Each row below holds a small network's activations on one input, seen along a few directions.
Each table varies a few parts of the input and shows all the possible inputs, shuffled.
Descriptions start from the smaller parts, as in this example, which fits no table here: one of 2 separate values, together with either a single point or one of 11 places along a line or (one of 4 places along a line, together with one of 5 places around a ring).
Shared parts are said once, and a part with two or three values counts as separate values.
(in the rows, 128 means zero)

Other details of the inputs shift rows strongly along three fixed directions, in all tables alike. That doesn't count.

A family of inputs:
row 1: [120 126  69 141 109 115 137 130  87 104 124 108]
row 2: [ 74 178  64 127 183 128 134 143  84  82 113 184]
row 3: [125  82 172 121  80 118 158 103  99 150 119  62]
row 4: [170 140  94 127 120 138  73 142 150 141 114 126]
row 5: [135 160 182 135 177 139 141 139 218 122 162 189]
row 6: [160 173 113 126 157 158  58 148 182 117 131 157]
row 7: [122 152  62 124 138 136 100 132  88 107 103 139]
row 8: [ 52 140  86 131 152 102 178 125  65 120 101 157]
row 9: [ 59 140 151 137 175 111 190 126 131 100 162 181]
row 10: [138 182 128 134 187 160  76 160 192  88 146 173]
row 11: [ 49 146  59 133 150 106 178 122  41  70 102 139]
row 12: [161 120 209 127 133 125 135 130 211 171 159 160]
row 13: [188 113 154 127 107 149  83 129 164 135 136  99]
row 14: [143 108 156 128 107 109 145 128 146 162 125 118]
row 15: [120 163 198 127 175 144 120 140 212 128 154 184]
row 16: [180 116 157 122 102 141  93 121 157 153 128 110]
row 17: [203 109 107 123  72 151  55 128 129 141 109  49]
row 18: [106 113 158 120 117 104 166 124 126 156 124 130]
row 19: [119  72 150 117  66 104 189  93  68 161 106  75]
row 20: [149 103 165 126 103 103 159 125 158 162 134 116]
row 21: [165 123 143 128 116 125 104 126 150 160 128 130]
row 22: [100  94 213 122 130 120 168  99 132 144 145 129]
row 23: [124 120  70 130 108 127 123 130  80 112 117  96]
row 24: [151 113 143 129 114 139 119 128 132 124 122 106]
row 25: [ 98 111 147 134 136 122 165 115 117 124 150 143]
row 26: [ 57 131 181 126 171 122 187 126 131 106 142 164]
row 27: [207 135  43 134  83 135  55 151 125 141  92  84]
row 28: [198 107  88 131  79 140  69 135 122 137 124  71]
row 29: [156 178 135 130 181 161  64 157 192  94 151 173]
row 30: [104 103 194 122 124  99 192 115 136 163 141 150]
row 31: [127 128 108 129 132 139 106 128 124 120 137 124]
row 32: [ 94 118 150 128 144 126 150 116 119 129 148 135]
row 33: [ 71 146 126 132 175 126 149 122 106 108 149 175]
row 34: [ 82 133 135 134 150 125 150 126 117 116 141 141]
row 35: [144  97 109 126  86 102 163 119 105 152 108  95]
row 36: [106 146 103 130 142 129 140 133 113 113 112 140]
row 37: [133  97 197 117 107 128 141 108 138 151 139  95]
row 38: [149 168 125 133 161 157  66 154 180 101 132 142]
row 39: [166 109 177 138 116 143 117 129 188 149 158 114]
row 40: [142  89 206 118 103 126 141 101 138 156 143 100]
row 41: [110 125 127 126 138 113 155 125 116 141 123 154]
row 42: [102 124 125 131 137 122 151 124 107 114 142 141]
row 43: [120 154  37 128 136 118 112 144  76 115  99 139]
row 44: [137 109 100 122  85 126 132 119  89 137  93  80]
row 45: [101  93 200 129 131 115 185 107 135 145 164 144]
row 46: [ 99 116  58 131 106 121 137 122  54 113 106  89]
row 47: [139 105 116 118  79 119 130 115  86 146 101  76]
row 48: [ 74 150 131 125 169 123 170 127 112 109 129 176]
row 49: [165 126 136 134 111 137 107 132 152 118 133 103]
row 50: [105 158  56 127 148 124 108 142  96 115 105 148]
row 51: [121 151  56 128 136 132 117 139  85 102 101 135]
row 52: [146 139  90 128 118 128 123 138 127 116 115 114]
row 53: [148 159 128 130 154 150  88 146 161 102 138 146]
row 54: [137  69 170 120  72 104 167  94 102 187 119  88]
row 55: [172 139  97 137 132 151  62 138 149 124 141 124]
row 56: [148 168 112 130 152 148  91 151 170 114 129 149]
Description of these inputs: one of 2 separate values, together with one of 4 places along a line, together with either a single point or one of 6 places around a ring.
- The inputs of row 55 and row 33 match in every part but the choice among 2 separate values. If row 51 is changed in the same way as row 55 into row 33, which row does it become? => row 48
- The inputs of row 6 and row 47 match in every part but the choice among 2 separate values. If row 19 is changed in the same way as row 6 into row 47, which row does it become? => row 2
- List by row number the other rows that have the choice among 2 separate values and the place on the line of 4 in common with row 30. => row 14, row 18, row 20, row 21, row 43, row 50
- Which other rows does row 16 become when the choice among 2 separate values takes its other values? List them by row number. => row 7
- Which other rows does row 49 become when the choice among 2 separate values takes its other values? List them by row number. => row 11
